Each row below holds a small network's activations on one input, seen along a few directions.
Each table varies a few parts of the input and shows all the possible inputs, shuffled.
Descriptions start from the smaller parts, as in this example, which fits no table here: one of 4 places along a line, together with either a single point or one of 11 places around a ring or (one of 3 separate values, together with one of 8 places around a ring).
Shared parts are said once, and a part with two or three values counts as separate values.
In the rows, zero is written as 100.

Other details of the inputs vary at random and push rows far along two fixed directions, the same in every table; ignore that.

Table:
R1: 83,129,123,69,104,108,113,109,106,110,116,94,84,101,80
R2: 99,121,109,80,106,100,116,101,105,111,97,88,89,107,96
R3: 101,111,81,127,87,89,102,105,89,95,95,97,107,81,121
R4: 121,48,112,120,108,115,78,84,103,84,119,116,102,132,96
R5: 98,118,78,120,86,90,101,111,89,102,91,101,102,77,120
R6: 71,118,112,84,104,109,113,107,102,118,74,103,133,94,62
R7: 114,113,89,113,87,94,106,110,97,109,97,100,95,87,121
R8: 110,105,84,84,100,101,109,103,107,107,104,106,89,84,117
R9: 97,104,79,96,96,81,91,101,94,91,89,96,106,79,115
R10: 101,115,118,72,102,103,113,106,113,111,111,91,84,102,94
R11: 116,57,86,110,104,110,84,88,108,90,108,120,97,107,110
R12: 112,79,139,98,109,119,93,95,106,98,126,107,92,137,80
R13: 87,111,71,96,103,84,104,95,93,96,79,92,103,84,113
R14: 108,112,79,90,105,98,113,99,100,108,90,101,93,89,118
R15: 91,107,78,88,97,92,95,104,102,99,94,102,93,79,109
R16: 97,112,79,122,85,80,96,108,89,97,86,93,106,77,118
R17: 97,80,141,105,110,118,90,90,99,87,126,100,101,137,72
R18: 112,113,83,111,83,87,103,111,97,107,92,95,96,83,123
R19: 113,111,84,113,84,81,102,108,98,105,89,92,99,82,123
R20: 85,128,127,75,100,101,105,110,99,108,109,90,90,104,81
R21: 110,62,128,99,110,116,88,88,113,94,120,107,91,133,79
R22: 125,66,93,142,94,97,89,91,95,88,104,105,109,109,119
R23: 95,108,77,94,94,86,92,104,95,95,92,99,102,79,116
R24: 91,117,70,96,105,95,110,100,93,101,87,101,99,83,113
R25: 73,162,190,34,108,106,128,115,115,135,114,59,67,142,32
R26: 116,114,83,116,85,87,109,108,97,105,95,93,99,82,128
R27: 92,71,130,140,95,127,90,100,96,101,96,120,145,117,59
R28: 92,107,82,90,100,99,98,104,103,100,98,107,93,82,108
R29: 83,134,128,98,87,96,106,116,95,112,104,83,90,104,81
R30: 99,121,134,68,99,91,106,108,108,111,107,81,88,110,85
R31: 73,117,120,77,95,113,113,112,109,114,85,107,126,89,58
R32: 98,53,103,128,118,121,79,80,96,82,105,115,104,134,83
R33: 96,123,112,76,106,104,114,104,105,116,97,92,84,107,90
R34: 99,56,79,130,98,114,83,92,94,86,79,132,155,88,93
R35: 110,65,86,152,94,97,83,89,87,79,101,107,116,105,115
R36: 113,106,86,91,97,88,104,103,102,100,100,96,100,87,124
R37: 108,102,83,84,99,100,104,104,109,107,100,108,88,85,115
R38: 104,47,107,121,112,116,74,80,103,77,115,118,103,125,85
R39: 96,104,76,94,100,94,100,100,102,93,97,103,99,78,115
R40: 105,102,78,93,104,87,106,94,101,102,83,94,99,92,118
R41: 90,81,128,109,118,122,97,85,98,90,113,101,99,139,70
R42: 101,119,77,122,88,91,106,109,87,101,95,100,104,75,124
R43: 102,133,133,65,101,100,117,112,106,116,116,85,84,108,89
R44: 98,113,123,68,102,97,111,104,112,112,108,86,84,106,89
R45: 128,58,116,146,102,123,91,89,96,91,124,116,104,130,101
R46: 96,106,80,96,96,80,95,98,93,90,91,92,107,80,119
R47: 91,108,79,87,97,86,100,99,101,95,93,96,98,78,112
R48: 88,77,129,107,117,115,89,85,99,90,106,99,98,139,65
R49: 100,54,101,130,120,126,83,81,96,82,106,121,104,133,86
R50: 110,106,89,87,96,81,102,101,101,100,94,90,100,87,122
R51: 100,112,74,96,98,91,101,103,93,95,98,102,104,77,122
R52: 104,103,77,92,102,94,103,98,103,106,85,100,94,92,114
Description of these inputs: one of 4 places along a line, together with either a single point or (one of 2 separate values, together with one of 6 places around a ring).
Q: Changing only the place on the line of 4 turns R30 into R19. The same change can be made to R23. Which row results?
A: R29
Q: Changing only the place on the line of 4 turns R27 into R31. The same change can be made to R3. Which row results?
A: R39
Q: A walk changes only the place on the line of 4. It starts at R52 and steps to R11. List the rest of the walk in order.
A: R4, R18
Q: Change only the place on the ring of 6 in R47. List by row number the other rows that result.
A: R1, R15, R28, R38, R39

Table:
R53: 132,38,54,133,97,103,80,84,106,79,93,131,125,83,135
R54: 102,132,132,101,92,101,120,116,101,121,102,87,101,100,86
R55: 81,79,157,99,109,119,86,94,102,91,123,102,107,136,46
R56: 70,196,154,69,74,80,133,138,94,135,105,56,87,85,73
R57: 102,69,139,105,110,110,76,91,104,81,120,102,103,137,68
R58: 87,159,41,69,90,80,130,118,99,126,52,95,115,36,134
R59: 81,114,171,70,100,120,111,112,112,116,121,97,103,122,43
R60: 109,102,78,125,85,88,96,101,90,98,79,99,109,88,120
R61: 104,107,144,72,108,109,104,101,114,113,118,86,76,136,71
R62: 107,61,63,117,110,113,94,89,99,93,85,130,132,87,112
R63: 86,134,141,56,93,93,110,115,111,118,100,78,91,107,71
R64: 95,148,85,65,81,81,115,127,106,118,87,92,100,57,115
R65: 132,52,99,129,108,110,82,83,99,77,136,113,78,130,125
R66: 84,144,143,52,107,89,117,104,108,116,110,69,66,118,76
R67: 98,111,81,134,85,82,95,107,81,92,92,90,112,78,120
R68: 122,91,18,100,98,76,100,91,98,94,73,108,86,64,166
R69: 80,141,83,68,81,79,104,122,101,111,84,94,108,54,101
R70: 103,61,41,153,102,99,81,79,86,77,82,121,118,87,130
R71: 75,92,159,90,117,136,98,97,103,104,125,108,105,143,34
R72: 54,183,169,27,99,109,140,134,113,144,103,71,89,105,35
R73: 88,176,51,93,70,61,115,130,88,118,69,83,97,32,142
R74: 94,139,106,61,86,87,117,124,111,115,100,88,94,68,102
R75: 88,130,38,81,99,80,116,107,98,109,57,102,113,52,130
R76: 97,85,126,90,100,111,99,101,110,107,101,110,121,106,72
R77: 104,158,133,41,94,81,127,117,111,125,113,62,58,107,103
R78: 114,46,55,132,99,96,74,80,96,65,101,120,113,85,130
R79: 129,25,53,145,121,111,73,65,93,65,110,129,92,111,137
R80: 88,136,54,87,96,95,122,113,97,112,69,106,113,57,118
R81: 90,37,168,117,119,132,70,76,103,78,129,109,119,164,41
R82: 88,71,175,101,116,132,78,94,102,88,138,101,96,156,43
R83: 97,44,163,134,121,144,83,78,100,90,121,109,105,178,45
R84: 135,39,75,185,92,110,79,90,87,77,104,128,133,104,126
R85: 98,93,72,94,96,77,91,92,100,86,89,95,108,75,128
R86: 133,97,74,104,93,92,104,103,103,99,111,104,80,87,149
R87: 97,94,113,97,97,107,87,102,100,94,113,108,99,104,87
R88: 105,159,41,65,83,64,127,122,104,125,75,90,85,32,155
R89: 80,94,70,98,109,99,97,95,93,92,83,110,114,82,100
R90: 136,5,74,155,107,121,65,76,101,72,106,145,134,112,119
R91: 142,20,91,191,95,119,75,79,88,76,106,132,139,124,114
R92: 74,114,151,61,112,117,113,102,109,116,102,91,100,132,43
R93: 106,98,129,126,93,114,100,107,99,103,109,101,103,116,83
R94: 97,154,129,49,99,92,131,118,117,134,103,76,76,97,86
R95: 111,74,66,103,114,91,93,79,98,82,98,103,79,105,129
R96: 90,88,171,111,109,140,104,99,104,109,125,101,97,158,42
R97: 90,139,93,68,100,81,111,109,102,108,100,82,72,85,109
R98: 85,47,151,107,132,135,81,71,100,81,119,113,115,163,41
R99: 96,98,140,125,96,98,95,100,90,97,108,81,108,130,75
R100: 160,18,51,151,109,106,77,71,100,74,114,130,104,106,162
R101: 91,102,131,122,100,107,93,101,89,96,112,92,99,124,76
R102: 70,167,45,67,93,72,124,115,91,114,57,87,101,41,124
R103: 122,84,26,117,100,88,91,93,95,86,92,118,83,69,158
R104: 116,53,96,128,111,118,79,84,99,81,126,123,90,124,104
R105: 65,157,141,68,101,95,120,111,99,122,93,67,86,113,62
R106: 127,77,85,106,110,111,103,87,107,100,107,114,83,107,121
R107: 107,75,72,114,93,98,85,95,104,82,103,113,107,80,121
R108: 129,37,143,117,124,121,76,71,105,76,144,99,75,171,92
R109: 65,143,133,61,113,104,116,103,100,116,90,80,96,117,58
R110: 65,170,127,73,89,99,122,122,95,127,97,78,85,92,73
R111: 106,89,178,123,97,117,99,98,98,104,126,86,102,162,46
R112: 128,70,24,126,102,92,96,91,99,87,91,126,95,68,165
R113: 92,161,48,88,80,73,127,120,95,128,56,88,110,37,140
R114: 116,126,41,87,94,64,107,106,95,97,93,88,74,54,167
R115: 125,46,37,124,96,87,78,82,103,76,82,120,119,73,148
R116: 99,69,112,100,100,103,87,93,105,92,98,109,123,110,82
R117: 82,136,52,90,96,93,114,110,92,105,72,105,107,59,116
R118: 79,148,145,86,95,88,111,114,98,112,99,67,89,114,71
Q: Describe the family of inputs behind these rows.
A: one of 6 places around a ring, together with one of 11 places along a line
Q: Changing only the place on the ring of 6 turns R70 into R110. The same change can be made to R67. Which row results?
A: R56
Q: Change only the place on the ring of 6 in R103. List by row number the other rows that result.
A: R68, R79, R95, R106, R112
Q: Change only the place on the line of 11 in R74. List by row number the other rows that result.
A: R59, R64, R72, R80, R84, R86, R88, R93, R96, R112
Q: A walk changes only the place on the line of 11. It starts at R100 and steps to R106. List the rest of the walk in order.
A: R94, R53, R90, R76, R62, R58, R113, R54, R91

Table:
R119: 115,42,45,134,104,100,73,79,96,73,86,131,125,85,130
R120: 88,135,94,96,92,87,109,111,93,108,90,86,97,84,107
R121: 87,88,139,92,117,121,96,91,103,98,115,101,98,136,60
R122: 106,123,172,74,104,108,112,106,108,113,139,74,60,146,70
R123: 83,126,85,73,98,85,107,104,100,103,83,91,100,78,101
R124: 100,89,85,124,96,93,91,96,92,88,95,102,111,94,111
R125: 118,62,59,149,98,102,88,90,90,84,91,121,115,92,130
R126: 89,125,81,79,101,94,112,107,102,110,83,98,99,79,106
R127: 118,57,130,98,120,121,88,80,111,87,135,106,74,147,88
R128: 98,128,106,92,86,92,110,116,99,112,98,92,104,83,103
R129: 114,57,131,139,105,125,88,88,99,90,120,114,109,139,79
R130: 95,116,100,81,100,101,110,105,105,112,91,99,101,92,94
R131: 96,119,82,77,95,90,109,109,105,110,86,100,105,72,108
R132: 92,135,93,91,83,80,107,116,97,111,87,85,101,73,110
Q: Describe the family of inputs behind these rows.
A: one of 2 separate values, together with either a single point or one of 6 places around a ring
Q: Changing only the choice among 2 separate values turns R129 into R130. The same change can be made to R128. Which row results?
A: R131
Q: Change only the choice among 2 separate values in R120. List by row number the other rows that result.
A: R121
